Each row has a name. Each question is about the rows just above it.

[149 138  76 128 129 123 170 172 108]  Nup
[133  74 136  74 109  92 130 173 124]  misud
[100 200 144 146 128  81 122 122 132]  puli
[153  73 112 116 137 194 131 111 127]  terot
[132 114 100 140 132 195 132  99 116]  mil
[146  73 139 124 132 191 103  86 133]  Laz
[133  98 116 109 149 201 133  97 133]  Zalib
[155 123 101 146 111 101 143 167  97]  Lir
[188  83 114 139 128 188 118 101 188]  sef
[ 96 132 184 127 122  99  89 102 148]  vodar
[ 94 128 178 118 112  62 103 128 144]  Sep
Which value appears more than once in misud? -> [74]
The value that Sep holds more than once: -> [128]
Repeated in sef: -> [188]
The value that mil holds more than once: -> [132]
The value that Zalib holds more than once: -> [133]

[179 179 179 207] : banov
[105 105 110 169] : pegip
[192  88 192 192] : Fet
[162 190 162 162] : bebav
The value that pegip holds more than once: -> [105]
The value that bebav holds more than once: -> [162]
The value that Fet holds more than once: -> [192]
The value that banov holds more than once: -> [179]
[192  88 192 192] is in which row? -> Fet
Where do [105 105 110 169] appear? -> pegip

[ 83 157 163 119 105 172 130 133 175 122 132 156 123 100 125 122 152] = bok
[102 149 201  85 138 146 143 143 130  81 195 157 171  82  92 103 144] = dezel
[120 122 121  89 122 128 157 164 142 155 130 122 122 124 131 138 138] = Kevi
[131 163 134 117 130 167 130 147 122 126 127 167 118 118 141 123 129] = fasaf
[ 83 158 176  95 120 163 145 129 175  93 152 131 172  86 116 172 172] = gifi
[ 98 165 162  98 109 172 136 132 170 108 129 151 114  83 139 107 171] = fol
[164 162 173  83  55 158 153 165 148 154 179 153 147 122  96 170  70] = luro
[164 164 171  83  53 157 153 168 148 154 181 161 146 111  97 171  66] = pone
[135 158 198  83 115 153 148 143 146 117 193 166 168  90  93 136 103] = zafu
The value that bok holds more than once: -> [122]
The value that gifi holds more than once: -> [172]

[177 150 191 158 132 109 102 160 154] : Numu
[163 146 181 149 111 111 111 152 148] : nerod
[173 156 187 156 144 103 113 160 157] : Tamok
[175 148 188 156 152 103 103 158 152] : puped
[133 161 160 133 133 106 140 137 145] : zar
[103 109  81 112 110 136 136 110 108] : muke
Repeated in Tamok: -> [156]
The value that zar holds more than once: -> [133]
Repeated in nerod: -> [111]
The row with [177 150 191 158 132 109 102 160 154] is -> Numu
Whose row is [163 146 181 149 111 111 111 152 148]? -> nerod

[155 197 155 182 158  78 135] : goloz
[ 88  92  92  94 153  92  92] : safuv
[ 91 150  49 141  91  74  94] : Gegim
The value that goloz holds more than once: -> [155]
Which value appears more than once in safuv? -> [92]
The value that Gegim holds more than once: -> [91]
Whose row is [155 197 155 182 158  78 135]? -> goloz
Whose row is [ 91 150  49 141  91  74  94]? -> Gegim

[108 161 152  81  86 173 152 149  78  65 154  93 160 185] = Bav
[ 61 107  57 180  83 158 115 146 112 147 205 145 125 148] = ledod
[ 83 110  73 177  72 190 114 199  91 145 174 132 158 151] = tidud
[ 87 201 157 184 135  99 121  97 105 104 190 144  88 176] = rom
[136 120  50 191  98 155 131 121 151  95 151  90 163 143] = Fela
[ 66 127 127  70 152 139 148  94  90  61 162 133  88 177] = debul
[ 63 125  63  75 149 139  63  92  90  68 159 133  88 180] = Vidaf
Which value appears more than once in Vidaf? -> [63]
Which value appears more than once in debul? -> [127]

[111 123 127 141 131 133 141 114 136 116 157 107 137 130 136 127 138 134
 147 103 143 160 149 114  90 138 139 100 101 108  93 126  95 114 122 130
  81 145 129 137 113 157 133 117  99 136 136  96 161 129 134 163 111 114
 114 118 104 116 137 129] -> Mepid
[ 92 125 126 146 101 167  84 129 124 114 110 141 157 128  84 113 131 152
 101 116 111 163 126 137 150 150 116  98 116 171 148 162 133 158 156 135
 177  96 145 105 170 132 124  96 157 154 146  86 123 122 125 103 134 120
 123 150 155 109 145 110] -> rigi
[114 150 103 161 117 113 124 119 159 160  86 132 161 104 160 137 105 164
 140 133 144 146  84 147 172 118 113  90 128 117 159 124 104 136 114 130
 180 117 114 146 122 134  97 105 102 119 156 159 106  99 138 159 155 170
 139 116 131 132 143 107] -> tezon
[154 115 123 138 146 118 123 129 112  97 114 102 150 138 152 134 116 142
 114 137 123  98 125 136 165 158 103 105 138 118 122 132 137 150 132  65
 158 143 162 148 106 126 128 120 128  99 151  89 123 154 121 112 102 106
 142  88  67 124 154 136] -> Tobov
[155 118 106 124 137 102  95 123 143 148 104  86 103 116 140  89  99 118
 105 136 101 114 122 119 156 135 134 127 127 130 130  93 113 101 143 117
 150 165  95 127 153 117 147 120 127 126 158 159 139  83 167 132 131 133
  84 155  99 106 125  94] -> zusu
[163 147 127 164 133 123 125 109 150 117 138 125 108 149 167 157 148 105
 155 132  86 118 113 146  99 141  97 112 106 106 123 159 110 124 120 139
 198 130 166 130 160 124 136 108  97 128 125 177 112 117 114 162 102 113
  95 114 137 126 107 142] -> Veve
[154 115 173 138 146 118 123 163 112  97 114 102 150 138 152 134 116 142
 114 137 159  98 125 136 165 158 103 105 138 118 122 132 137 150 132  65
 158 156 143 148 106 126 128 120 128  99 151  89  98 154 121 112 167 106
 126  88  67 124 154 136] -> fige
Whose row is [154 115 173 138 146 118 123 163 112  97 114 102 150 138 152 134 116 142
 114 137 159  98 125 136 165 158 103 105 138 118 122 132 137 150 132  65
 158 156 143 148 106 126 128 120 128  99 151  89  98 154 121 112 167 106
 126  88  67 124 154 136]? -> fige
The row with [154 115 123 138 146 118 123 129 112  97 114 102 150 138 152 134 116 142
 114 137 123  98 125 136 165 158 103 105 138 118 122 132 137 150 132  65
 158 143 162 148 106 126 128 120 128  99 151  89 123 154 121 112 102 106
 142  88  67 124 154 136] is -> Tobov
Whose row is [114 150 103 161 117 113 124 119 159 160  86 132 161 104 160 137 105 164
 140 133 144 146  84 147 172 118 113  90 128 117 159 124 104 136 114 130
 180 117 114 146 122 134  97 105 102 119 156 159 106  99 138 159 155 170
 139 116 131 132 143 107]? -> tezon
Whose row is [163 147 127 164 133 123 125 109 150 117 138 125 108 149 167 157 148 105
 155 132  86 118 113 146  99 141  97 112 106 106 123 159 110 124 120 139
 198 130 166 130 160 124 136 108  97 128 125 177 112 117 114 162 102 113
  95 114 137 126 107 142]? -> Veve

[163 166 148 163 163] : mumez
[ 86 194  90  86  86] : fiz
[154 167 152 166 106] : Supog
Repeated in mumez: -> [163]
Repeated in fiz: -> [86]

[89 98 98 98 98]  zud
[148  95 101  64 145]  tel
[110 161 107  49  83]  nulod
[140  90 105  78 143]  ruf
[ 99 110 114  50 102]  lafik
[88 94 88 48 96]  gose
[128 137  75  84 142]  Gote
[129 136 136  84 136]  filek
[137 101  98  61 139]  pum
Which value appears more than once in filek? -> [136]
Repeated in zud: -> [98]

[132 137 117 126 126 135 130 134 129 124 128 117 126 136 127 135 127 139
 132 135 129 132 136 132 132 130 132 126 127 131 135 129 131 132 131 127
 129 121 135 121 134 128] = tukib
[138 161 136 160 107 138 111 104 127 172 131 113 128 120 140 164 152 151
 120 122 144 165 131 140  67 124 101  91 162 143 110 137 124 135 124 114
 125 133 114 118 135  87] = fip
[142 149 112 131 123 144 116 152 135 117 136 127 120 138 141  77 115 176
 155  90  96 159 126 112 123 140 133 135 143 123 143 118 151 125 135 116
 135 159 133 114 142 104] = zamo
[128 152 139 137  94 112 159 134 115  98 145 142 125 112 140 139 129 109
 130 131 143 101 114 152 123 151 125 139 119 135 134 148 146 139 116 131
 136 123 159 129 136 107] = Gezu
[126 139 108 110 132 152 153 155 133 132 152  84 137 169 110 138 122 137
 168 130 103 148 161 147 114 117 107 126 138 132 139 127 132 122 124 141
 142 102 135  95 119 133] = Baset
[135 138 108 109 122 155 154 155 132  77 155  80 139 173 151 138 121 137
 172 128  99 149 162 147 111 116 105 125 138 131 141 127 154 122 124 141
 143  99 135  91 119 132] = niked
Which row holds [142 149 112 131 123 144 116 152 135 117 136 127 120 138 141  77 115 176
 155  90  96 159 126 112 123 140 133 135 143 123 143 118 151 125 135 116
 135 159 133 114 142 104]? -> zamo
Whose row is [135 138 108 109 122 155 154 155 132  77 155  80 139 173 151 138 121 137
 172 128  99 149 162 147 111 116 105 125 138 131 141 127 154 122 124 141
 143  99 135  91 119 132]? -> niked
[128 152 139 137  94 112 159 134 115  98 145 142 125 112 140 139 129 109
 130 131 143 101 114 152 123 151 125 139 119 135 134 148 146 139 116 131
 136 123 159 129 136 107] is in which row? -> Gezu

[125 123 128 128 134 129 124 126 130 126 147 136 129 117 131 127 127 128
 141 121 128 134 121 123 123 130 128 147 126 120 137 136 128 124 137 130
 135 121 128 121 124 124 125 123 131 119 119 127 135 144 140 121 126 128
 139 129 128 125 131 145] : dabef
[112 128 127 136 128 129 103 115 128 128  71 143 130  64 134 120 124 121
 154  89 108 141 134  96  95 132 128 166 116  82 146 136 103 107 146 132
 141 125 126  83 128 104 109 128 128  73  77 125 135 160 152 120 118  82
 139 130 107 110 133 162] : Burog
[125 123 128 128 128 129 124 126 128 126 118 136 129 117 131 127 127 128
 141 121 128 134 131 123 123 130 128 147 126 120 137 136 128 124 137 130
 135 127 128 121 124 124 125 123 131 119 119 127 135 144 140 127 126 128
 139 129 128 125 131 145] : kulad
Whose row is [125 123 128 128 128 129 124 126 128 126 118 136 129 117 131 127 127 128
 141 121 128 134 131 123 123 130 128 147 126 120 137 136 128 124 137 130
 135 127 128 121 124 124 125 123 131 119 119 127 135 144 140 127 126 128
 139 129 128 125 131 145]? -> kulad
Whose row is [112 128 127 136 128 129 103 115 128 128  71 143 130  64 134 120 124 121
 154  89 108 141 134  96  95 132 128 166 116  82 146 136 103 107 146 132
 141 125 126  83 128 104 109 128 128  73  77 125 135 160 152 120 118  82
 139 130 107 110 133 162]? -> Burog

[ 83 103 106 124  99 117 162 158  97 124 150 193  99 113 141  86  84 129
 113 123 162 103  71  90]  Karit
[ 89 111 104 115 105 125 170 159 101 128 160 200 111 122 144  91 102 133
 100 123 140 102  73  90]  vune
[ 90 104  89 124  86 118 151 166  86 139 162 166 117 132 129  94  91 137
 108 109 143 113  69  90]  rof
[ 90 104  89 124  86 118 151 166  86 139 162 176 117 132 129 108  91 137
 108 109 144 113  69  90]  pumez
The row with [ 89 111 104 115 105 125 170 159 101 128 160 200 111 122 144  91 102 133
 100 123 140 102  73  90] is -> vune
[ 83 103 106 124  99 117 162 158  97 124 150 193  99 113 141  86  84 129
 113 123 162 103  71  90] is in which row? -> Karit
Where do [ 90 104  89 124  86 118 151 166  86 139 162 166 117 132 129  94  91 137
 108 109 143 113  69  90] appear? -> rof
[ 90 104  89 124  86 118 151 166  86 139 162 176 117 132 129 108  91 137
 108 109 144 113  69  90] is in which row? -> pumez

[190 190 190 190]  Mopuf
[ 86 107 187 136]  Regag
[190  90 115  62]  nim
[105 190 112 165]  tizop
[107 186 111 174]  kot
Repeated in Mopuf: -> [190]
[105 190 112 165] is in which row? -> tizop

[144 128 145  90 129] : febe
[156 104 130 126 186] : giv
[114 101 135 131 191] : rozat
[ 78 105 105  98 106] : bosa
[ 81 141 141 117 168] : bodo
[ 81 141 141 117  66] : zosel
[129 160 100 168 106] : nog
[143 121 146  91 153] : zugof
[129 160 126 139 160] : zelub
[157 157 157  96 108] : rami
[ 89 155 124 138 111] : Ruke
[ 81 141 122 117 122] : gur
Which value appears more than once in gur? -> [122]
Repeated in rami: -> [157]
Which value appears more than once in bosa? -> [105]

[196 196 158 143] -> Lor
[112 112 112 112] -> nilor
[85 74 85 85] -> mitas
Repeated in mitas: -> [85]
Repeated in nilor: -> [112]
Repeated in Lor: -> [196]
Where do [112 112 112 112] appear? -> nilor

[165 165 165  84 111 165] -> Danut
[ 70 165 170  84 128 131] -> pifa
[170 165 170  84 111 146] -> bip
[140 190 139  86 137  73] -> mapiz
[ 72 165 171  84 114 149] -> zuv
The value that bip holds more than once: -> [170]
The value that Danut holds more than once: -> [165]
[170 165 170  84 111 146] is in which row? -> bip

